Each row below holds a small network's activations on one record, seen along a few directions.
After each row come some of the record's fields: RAN, TIDO, KETE, TALOG.
A field that a record lacks is written none.
The largest differences between rows may come from other fields.
In the rows, zero is written as 500.
Strong random noise was added to every row along 18 fixed directions; ignore it. To show where, here is one row again and again, with new noise each time:
568; 640; 336; 645; 638; 526; 362; 503; 802; 752; 570; 425; 493; 468; 590; 608; 657; 701; 501; 691; 531; 190; 414; 476; 788; 561; 770; 435; 464; 494; 466; 75; 393; 630
299; 579; 400; 371; 701; 481; 381; 663; 534; 599; 756; 564; 696; 388; 482; 578; 453; 666; 581; 744; 241; 450; 537; 585; 606; 611; 441; 356; 519; 460; 414; 565; 607; 561
267; 584; 435; 583; 588; 525; 502; 631; 362; 347; 579; 628; 600; 315; 325; 484; 512; 247; 517; 802; 532; 546; 399; 397; 702; 819; 679; 187; 673; 501; 537; 495; 517; 331
427; 552; 472; 254; 631; 701; 726; 703; 501; 577; 578; 405; 441; 440; 612; 279; 700; 322; 442; 501; 389; 441; 453; 421; 487; 454; 489; 610; 578; 625; 322; 458; 515; 807
337; 507; 455; 608; 384; 423; 368; 333; 264; 526; 199; 385; 240; 442; 431; 569; 551; 289; 493; 729; 418; 550; 612; 515; 397; 555; 355; 465; 469; 674; 400; 537; 349; 521
590; 506; 496; 675; 441; 559; 294; 493; 741; 498; 401; 479; 400; 475; 363; 470; 445; 357; 381; 651; 419; 360; 481; 437; 491; 575; 635; 549; 669; 499; 550; 614; 520; 381
378; 372; 677; 423; 540; 512; 541; 361; 400; 648; 472; 543; 369; 552; 463; 143; 471; 435; 355; 289; 772; 616; 718; 371; 256; 452; 452; 572; 584; 600; 545; 593; 335; 427
501; 524; 516; 668; 352; 665; 277; 418; 757; 431; 492; 559; 486; 560; 680; 483; 468; 627; 460; 366; 580; 614; 459; 672; 477; 653; 525; 688; 396; 478; 591; 400; 532; 448
276; 506; 594; 435; 714; 403; 340; 522; 513; 664; 649; 441; 425; 395; 554; 411; 517; 738; 603; 663; 629; 536; 608; 546; 401; 311; 379; 413; 438; 697; 595; 589; 456; 610
201; 283; 668; 536; 564; 679; 424; 524; 445; 801; 573; 308; 664; 444; 465; 506; 435; 429; 331; 377; 759; 597; 502; 525; 122; 607; 343; 443; 758; 573; 786; 660; 283; 203
420; 578; 467; 605; 291; 618; 369; 444; 717; 597; 398; 320; 403; 669; 485; 489; 555; 562; 396; 379; 407; 470; 549; 491; 429; 562; 560; 649; 634; 611; 534; 321; 414; 491
524; 399; 480; 489; 604; 317; 582; 463; 479; 682; 475; 688; 610; 450; 687; 503; 532; 604; 473; 515; 558; 499; 559; 483; 554; 473; 552; 446; 540; 391; 474; 394; 508; 452
568; 416; 539; 708; 315; 523; 548; 361; 715; 788; 528; 377; 270; 704; 578; 675; 618; 592; 189; 435; 633; 431; 435; 332; 603; 756; 671; 418; 632; 462; 531; 385; 576; 560
418; 421; 542; 550; 465; 377; 696; 338; 315; 566; 458; 682; 480; 651; 612; 515; 546; 691; 648; 418; 698; 771; 609; 339; 544; 471; 592; 336; 473; 544; 538; 420; 838; 659
318; 663; 499; 375; 674; 674; 315; 530; 617; 328; 413; 539; 557; 551; 727; 465; 472; 444; 776; 575; 674; 512; 479; 728; 589; 447; 501; 611; 223; 458; 600; 455; 424; 573
532; 421; 458; 348; 528; 554; 537; 563; 483; 745; 454; 188; 357; 673; 604; 632; 588; 387; 502; 398; 695; 384; 494; 506; 511; 356; 631; 298; 437; 470; 528; 408; 414; 381
504; 547; 737; 477; 687; 565; 391; 639; 585; 485; 635; 523; 611; 484; 431; 671; 647; 575; 731; 557; 606; 356; 386; 581; 427; 568; 401; 620; 433; 322; 617; 658; 537; 779
410; 268; 523; 424; 597; 725; 423; 693; 430; 757; 638; 562; 724; 340; 531; 465; 501; 349; 363; 417; 388; 477; 521; 613; 179; 783; 378; 506; 634; 343; 430; 623; 494; 387
263; 495; 737; 328; 523; 303; 237; 525; 402; 613; 449; 536; 254; 603; 503; 371; 664; 605; 630; 453; 510; 481; 844; 621; 188; 489; 302; 562; 371; 481; 444; 557; 317; 680
287; 574; 485; 306; 548; 635; 601; 499; 497; 500; 405; 408; 458; 608; 529; 330; 406; 323; 465; 382; 672; 434; 462; 457; 459; 361; 448; 663; 550; 593; 522; 606; 234; 513

289; 408; 552; 443; 574; 475; 557; 462; 392; 729; 524; 434; 593; 599; 732; 660; 459; 738; 604; 363; 818; 474; 443; 565; 363; 372; 359; 446; 368; 513; 648; 456; 359; 633	<RAN:dokub TIDO:viruv KETE:none TALOG:val>
377; 507; 570; 373; 663; 437; 620; 610; 329; 495; 562; 603; 753; 337; 508; 540; 645; 477; 588; 669; 210; 644; 589; 538; 482; 622; 315; 495; 605; 443; 426; 529; 625; 621	<RAN:rutov TIDO:viruv KETE:zupo TALOG:belo>
547; 361; 484; 544; 484; 430; 411; 702; 595; 594; 693; 628; 708; 365; 608; 613; 453; 777; 544; 347; 538; 459; 332; 670; 341; 442; 439; 542; 537; 389; 567; 568; 541; 410	<RAN:rutov TIDO:viruv KETE:sopi TALOG:belo>
584; 598; 546; 611; 612; 588; 395; 296; 653; 521; 448; 466; 549; 462; 416; 265; 502; 615; 525; 473; 593; 494; 614; 457; 500; 351; 547; 701; 474; 652; 591; 299; 352; 508	<RAN:dokub TIDO:tozo KETE:none TALOG:val>
608; 616; 453; 551; 598; 663; 488; 275; 671; 499; 708; 302; 387; 525; 485; 606; 449; 559; 353; 637; 637; 551; 409; 495; 899; 651; 558; 432; 310; 537; 507; 465; 518; 490	<RAN:rutov TIDO:viruv KETE:sopi TALOG:belo>
387; 491; 406; 560; 278; 513; 416; 507; 543; 487; 577; 476; 615; 616; 356; 430; 370; 611; 418; 297; 347; 697; 640; 469; 456; 609; 622; 386; 720; 564; 574; 364; 575; 130	<RAN:rutov TIDO:ruvak KETE:zupo TALOG:belo>
492; 585; 447; 521; 424; 405; 406; 575; 526; 331; 398; 577; 363; 546; 372; 564; 459; 491; 709; 615; 421; 404; 443; 483; 526; 386; 547; 537; 498; 515; 453; 690; 657; 656	<RAN:rutov TIDO:tozo KETE:sopi TALOG:belo>
887; 538; 351; 503; 682; 717; 536; 513; 360; 407; 653; 321; 784; 169; 211; 460; 485; 348; 547; 519; 317; 441; 404; 556; 604; 453; 475; 590; 421; 519; 352; 318; 365; 334	<RAN:dokub TIDO:tozo KETE:sopi TALOG:val>
456; 507; 542; 522; 525; 496; 493; 553; 731; 534; 588; 568; 573; 620; 701; 452; 528; 672; 504; 430; 640; 561; 517; 480; 614; 505; 724; 384; 541; 455; 677; 319; 652; 437	<RAN:dokub TIDO:tozo KETE:none TALOG:val>
396; 480; 555; 357; 545; 559; 595; 579; 511; 409; 567; 443; 555; 500; 584; 675; 376; 398; 466; 544; 511; 517; 305; 604; 517; 515; 273; 591; 499; 429; 551; 890; 530; 542	<RAN:rutov TIDO:tozo KETE:none TALOG:belo>
826; 467; 580; 564; 606; 571; 437; 383; 467; 522; 366; 268; 358; 453; 357; 719; 624; 209; 517; 673; 561; 364; 454; 523; 585; 510; 500; 495; 359; 387; 484; 593; 455; 479	<RAN:rutov TIDO:tozo KETE:sopi TALOG:belo>
292; 553; 560; 229; 579; 465; 609; 507; 462; 504; 457; 394; 559; 618; 619; 423; 476; 567; 585; 459; 390; 659; 670; 540; 436; 258; 312; 574; 513; 627; 545; 584; 522; 564	<RAN:rutov TIDO:ruvak KETE:zupo TALOG:belo>
814; 526; 518; 533; 709; 546; 681; 552; 454; 559; 447; 435; 584; 192; 577; 511; 874; 300; 434; 721; 330; 403; 405; 497; 615; 499; 491; 578; 496; 484; 356; 262; 429; 648	<RAN:rutov TIDO:viruv KETE:zupo TALOG:belo>
675; 511; 326; 514; 407; 568; 625; 543; 486; 404; 699; 779; 496; 408; 747; 436; 577; 638; 466; 267; 576; 559; 302; 626; 706; 692; 592; 590; 244; 369; 230; 258; 582; 627	<RAN:rutov TIDO:tozo KETE:none TALOG:belo>
536; 540; 658; 277; 581; 425; 563; 636; 604; 257; 628; 469; 342; 487; 751; 346; 615; 315; 380; 508; 662; 668; 501; 632; 724; 513; 566; 397; 386; 405; 587; 522; 444; 260	<RAN:rutov TIDO:ruvak KETE:zupo TALOG:belo>
300; 625; 592; 627; 335; 623; 345; 488; 584; 293; 368; 412; 444; 634; 404; 743; 478; 403; 583; 496; 633; 478; 294; 624; 447; 635; 377; 661; 507; 470; 689; 730; 374; 518	<RAN:rutov TIDO:tozo KETE:zupo TALOG:belo>
501; 424; 264; 782; 354; 338; 564; 262; 395; 713; 251; 497; 374; 510; 364; 673; 375; 554; 450; 679; 450; 416; 481; 247; 550; 418; 597; 383; 690; 686; 425; 484; 591; 539	<RAN:rutov TIDO:tozo KETE:zupo TALOG:belo>
296; 496; 478; 687; 441; 523; 198; 273; 495; 498; 309; 428; 549; 496; 484; 669; 324; 411; 421; 734; 443; 621; 627; 638; 500; 728; 405; 378; 479; 511; 641; 527; 373; 181	<RAN:dokub TIDO:viruv KETE:sopi TALOG:val>
484; 378; 443; 704; 454; 562; 469; 344; 451; 540; 635; 715; 383; 389; 633; 398; 365; 705; 452; 484; 710; 678; 448; 468; 453; 579; 487; 453; 333; 629; 463; 556; 720; 648	<RAN:dokub TIDO:ruvak KETE:none TALOG:val>
292; 615; 553; 250; 448; 597; 727; 527; 446; 402; 706; 475; 354; 758; 454; 434; 491; 455; 355; 441; 406; 638; 553; 355; 669; 698; 468; 390; 512; 527; 386; 688; 694; 693	<RAN:rutov TIDO:ruvak KETE:zupo TALOG:belo>
383; 683; 312; 493; 545; 396; 567; 467; 440; 454; 675; 410; 635; 345; 283; 460; 368; 657; 431; 612; 380; 543; 443; 458; 718; 365; 453; 423; 615; 729; 472; 472; 304; 292	<RAN:rutov TIDO:tozo KETE:zupo TALOG:belo>
509; 326; 514; 609; 438; 458; 582; 534; 338; 771; 568; 538; 524; 379; 418; 505; 617; 628; 448; 321; 579; 451; 446; 422; 228; 525; 431; 531; 650; 550; 432; 456; 430; 594	<RAN:rutov TIDO:viruv KETE:sopi TALOG:belo>
575; 526; 587; 377; 506; 491; 519; 521; 427; 377; 599; 458; 455; 486; 68; 235; 340; 482; 515; 465; 269; 526; 644; 328; 300; 241; 362; 610; 641; 668; 451; 896; 610; 545	<RAN:dokub TIDO:ruvak KETE:zupo TALOG:val>
385; 440; 589; 624; 500; 550; 438; 344; 449; 329; 462; 655; 600; 495; 535; 527; 344; 455; 545; 572; 637; 830; 535; 551; 524; 650; 471; 414; 469; 491; 689; 682; 725; 315	<RAN:rutov TIDO:tozo KETE:none TALOG:belo>
375; 505; 541; 337; 460; 554; 479; 486; 395; 563; 304; 435; 293; 562; 650; 447; 614; 370; 482; 494; 325; 448; 623; 603; 259; 473; 224; 728; 351; 552; 302; 581; 375; 841	<RAN:dokub TIDO:tozo KETE:none TALOG:val>
684; 552; 404; 434; 529; 656; 329; 632; 523; 457; 482; 269; 570; 445; 153; 548; 491; 274; 580; 639; 94; 399; 578; 546; 457; 438; 543; 450; 579; 488; 411; 616; 606; 303	<RAN:rutov TIDO:tozo KETE:zupo TALOG:val>
782; 553; 571; 414; 349; 337; 615; 456; 392; 370; 422; 375; 125; 681; 382; 614; 610; 382; 482; 470; 478; 350; 476; 411; 590; 388; 483; 490; 306; 422; 333; 630; 493; 706	<RAN:dokub TIDO:ruvak KETE:none TALOG:val>
445; 527; 359; 616; 538; 548; 330; 302; 626; 564; 522; 648; 728; 509; 489; 571; 207; 691; 468; 514; 460; 400; 524; 575; 586; 674; 447; 641; 444; 389; 488; 431; 367; 438	<RAN:dokub TIDO:viruv KETE:sopi TALOG:belo>
219; 444; 534; 640; 526; 543; 273; 433; 321; 524; 550; 681; 434; 422; 445; 437; 447; 538; 582; 645; 576; 607; 651; 505; 357; 813; 453; 324; 392; 553; 488; 501; 577; 615	<RAN:dokub TIDO:ruvak KETE:none TALOG:val>
582; 413; 481; 377; 553; 560; 345; 405; 399; 582; 639; 463; 302; 565; 269; 302; 330; 477; 477; 340; 646; 455; 708; 492; 425; 504; 531; 415; 314; 468; 376; 606; 404; 347	<RAN:rutov TIDO:tozo KETE:zupo TALOG:belo>
413; 621; 314; 326; 308; 469; 592; 629; 308; 245; 706; 416; 448; 583; 361; 685; 354; 480; 547; 391; 462; 572; 300; 596; 729; 558; 461; 313; 382; 461; 368; 684; 499; 340	<RAN:rutov TIDO:viruv KETE:sopi TALOG:belo>
485; 431; 525; 578; 581; 526; 632; 625; 598; 466; 807; 571; 572; 137; 688; 347; 542; 525; 184; 661; 458; 705; 321; 517; 575; 643; 428; 451; 650; 660; 534; 553; 585; 423	<RAN:rutov TIDO:ruvak KETE:none TALOG:belo>
605; 410; 597; 670; 392; 225; 449; 370; 470; 476; 313; 687; 298; 484; 352; 387; 528; 299; 285; 603; 540; 445; 668; 324; 537; 693; 676; 383; 671; 375; 482; 488; 392; 266	<RAN:dokub TIDO:tozo KETE:sopi TALOG:val>
710; 450; 524; 542; 451; 597; 649; 648; 566; 406; 550; 399; 626; 289; 359; 360; 524; 389; 390; 464; 249; 604; 379; 415; 350; 302; 445; 663; 815; 677; 534; 672; 674; 397	<RAN:rutov TIDO:ruvak KETE:none TALOG:belo>
540; 461; 398; 633; 333; 291; 543; 593; 661; 612; 632; 668; 501; 616; 490; 670; 337; 809; 399; 402; 574; 214; 279; 359; 563; 475; 637; 403; 623; 378; 521; 596; 531; 543	<RAN:dokub TIDO:viruv KETE:none TALOG:val>
542; 443; 431; 656; 457; 497; 534; 581; 440; 587; 661; 555; 584; 402; 636; 743; 638; 594; 458; 420; 718; 422; 266; 600; 630; 814; 591; 348; 397; 324; 485; 186; 356; 435	<RAN:rutov TIDO:ruvak KETE:zupo TALOG:belo>
706; 473; 752; 771; 464; 418; 404; 399; 658; 487; 554; 480; 470; 345; 560; 641; 712; 607; 331; 541; 621; 489; 383; 595; 499; 689; 390; 665; 473; 408; 632; 413; 336; 519	<RAN:dokub TIDO:ruvak KETE:sopi TALOG:val>

Which values does each new row have?
434; 472; 649; 528; 504; 381; 521; 370; 360; 490; 233; 352; 379; 607; 486; 631; 599; 321; 592; 627; 650; 586; 612; 436; 476; 424; 499; 364; 513; 531; 667; 501; 467; 448	<RAN:dokub TIDO:ruvak KETE:sopi TALOG:val>
319; 530; 458; 464; 521; 669; 653; 484; 461; 547; 579; 335; 514; 555; 653; 591; 526; 506; 482; 370; 843; 566; 287; 533; 606; 518; 498; 475; 442; 583; 603; 395; 348; 505	<RAN:rutov TIDO:tozo KETE:sopi TALOG:belo>
545; 474; 541; 657; 530; 560; 419; 468; 585; 547; 802; 501; 344; 398; 463; 533; 526; 634; 363; 621; 603; 555; 419; 471; 625; 748; 533; 346; 425; 542; 493; 547; 642; 570	<RAN:rutov TIDO:ruvak KETE:zupo TALOG:belo>
558; 567; 548; 440; 565; 545; 463; 557; 693; 489; 510; 392; 456; 579; 635; 488; 587; 546; 541; 502; 541; 443; 499; 538; 572; 389; 586; 527; 428; 506; 588; 381; 506; 544	<RAN:rutov TIDO:ruvak KETE:zupo TALOG:belo>
668; 486; 489; 601; 419; 532; 659; 515; 379; 430; 401; 355; 536; 410; 600; 632; 660; 519; 660; 408; 590; 570; 294; 537; 444; 268; 450; 584; 423; 616; 556; 349; 528; 617	<RAN:dokub TIDO:viruv KETE:none TALOG:val>
666; 371; 417; 514; 635; 639; 639; 614; 438; 571; 518; 480; 670; 356; 382; 547; 417; 279; 500; 555; 540; 350; 309; 391; 472; 451; 585; 426; 642; 445; 509; 650; 583; 428	<RAN:rutov TIDO:viruv KETE:none TALOG:belo>
495; 504; 638; 684; 516; 501; 325; 592; 604; 504; 585; 594; 509; 329; 446; 497; 686; 567; 508; 518; 599; 410; 410; 569; 391; 702; 498; 622; 560; 444; 564; 409; 359; 568	<RAN:rutov TIDO:tozo KETE:sopi TALOG:belo>
577; 439; 620; 423; 581; 534; 497; 652; 545; 343; 599; 523; 452; 472; 476; 516; 478; 409; 618; 600; 495; 584; 439; 505; 485; 434; 497; 450; 496; 451; 576; 838; 835; 555	<RAN:rutov TIDO:tozo KETE:zupo TALOG:belo>
492; 535; 500; 633; 552; 433; 502; 260; 634; 630; 644; 642; 248; 662; 381; 339; 387; 764; 434; 494; 844; 386; 568; 214; 694; 533; 725; 417; 443; 573; 511; 455; 542; 693	<RAN:rutov TIDO:ruvak KETE:zupo TALOG:belo>
591; 435; 527; 592; 547; 433; 565; 555; 502; 578; 420; 410; 357; 356; 689; 555; 781; 413; 510; 652; 607; 497; 427; 490; 553; 489; 612; 395; 502; 569; 521; 257; 523; 588	<RAN:rutov TIDO:viruv KETE:none TALOG:belo>
455; 480; 476; 381; 521; 641; 619; 563; 207; 356; 609; 476; 317; 304; 638; 225; 646; 326; 509; 379; 744; 748; 441; 600; 479; 499; 453; 424; 228; 691; 367; 378; 403; 509	<RAN:rutov TIDO:viruv KETE:none TALOG:belo>
135; 662; 301; 490; 392; 555; 608; 553; 539; 630; 443; 282; 370; 701; 557; 605; 537; 521; 458; 513; 609; 382; 363; 384; 658; 493; 642; 347; 618; 696; 533; 304; 332; 581	<RAN:rutov TIDO:tozo KETE:zupo TALOG:belo>
376; 536; 619; 516; 446; 596; 332; 775; 674; 390; 618; 443; 539; 472; 663; 506; 670; 491; 498; 415; 613; 508; 367; 706; 429; 655; 564; 457; 500; 431; 689; 346; 374; 356	<RAN:dokub TIDO:tozo KETE:none TALOG:val>
476; 212; 637; 576; 570; 414; 413; 603; 271; 697; 695; 535; 321; 204; 692; 668; 643; 514; 426; 652; 693; 587; 389; 655; 283; 681; 287; 263; 340; 471; 466; 714; 577; 589	<RAN:rutov TIDO:viruv KETE:none TALOG:belo>
313; 452; 466; 407; 374; 457; 518; 892; 455; 374; 631; 606; 497; 515; 567; 608; 452; 519; 637; 365; 617; 430; 223; 593; 376; 462; 508; 395; 552; 426; 547; 736; 561; 495	<RAN:rutov TIDO:tozo KETE:zupo TALOG:belo>
596; 440; 398; 514; 266; 366; 422; 558; 717; 529; 545; 472; 536; 557; 634; 567; 366; 771; 379; 313; 299; 529; 477; 631; 447; 342; 468; 601; 584; 490; 506; 511; 551; 293	<RAN:dokub TIDO:tozo KETE:sopi TALOG:val>
686; 539; 612; 742; 426; 307; 511; 143; 354; 384; 419; 447; 644; 513; 275; 721; 554; 539; 441; 649; 371; 807; 700; 451; 734; 701; 499; 306; 512; 446; 622; 310; 570; 170	<RAN:dokub TIDO:ruvak KETE:zupo TALOG:val>
639; 626; 313; 468; 681; 568; 314; 566; 540; 518; 419; 522; 489; 474; 407; 346; 502; 510; 817; 535; 582; 187; 543; 496; 536; 224; 753; 477; 275; 521; 412; 226; 376; 592	<RAN:dokub TIDO:ruvak KETE:none TALOG:val>
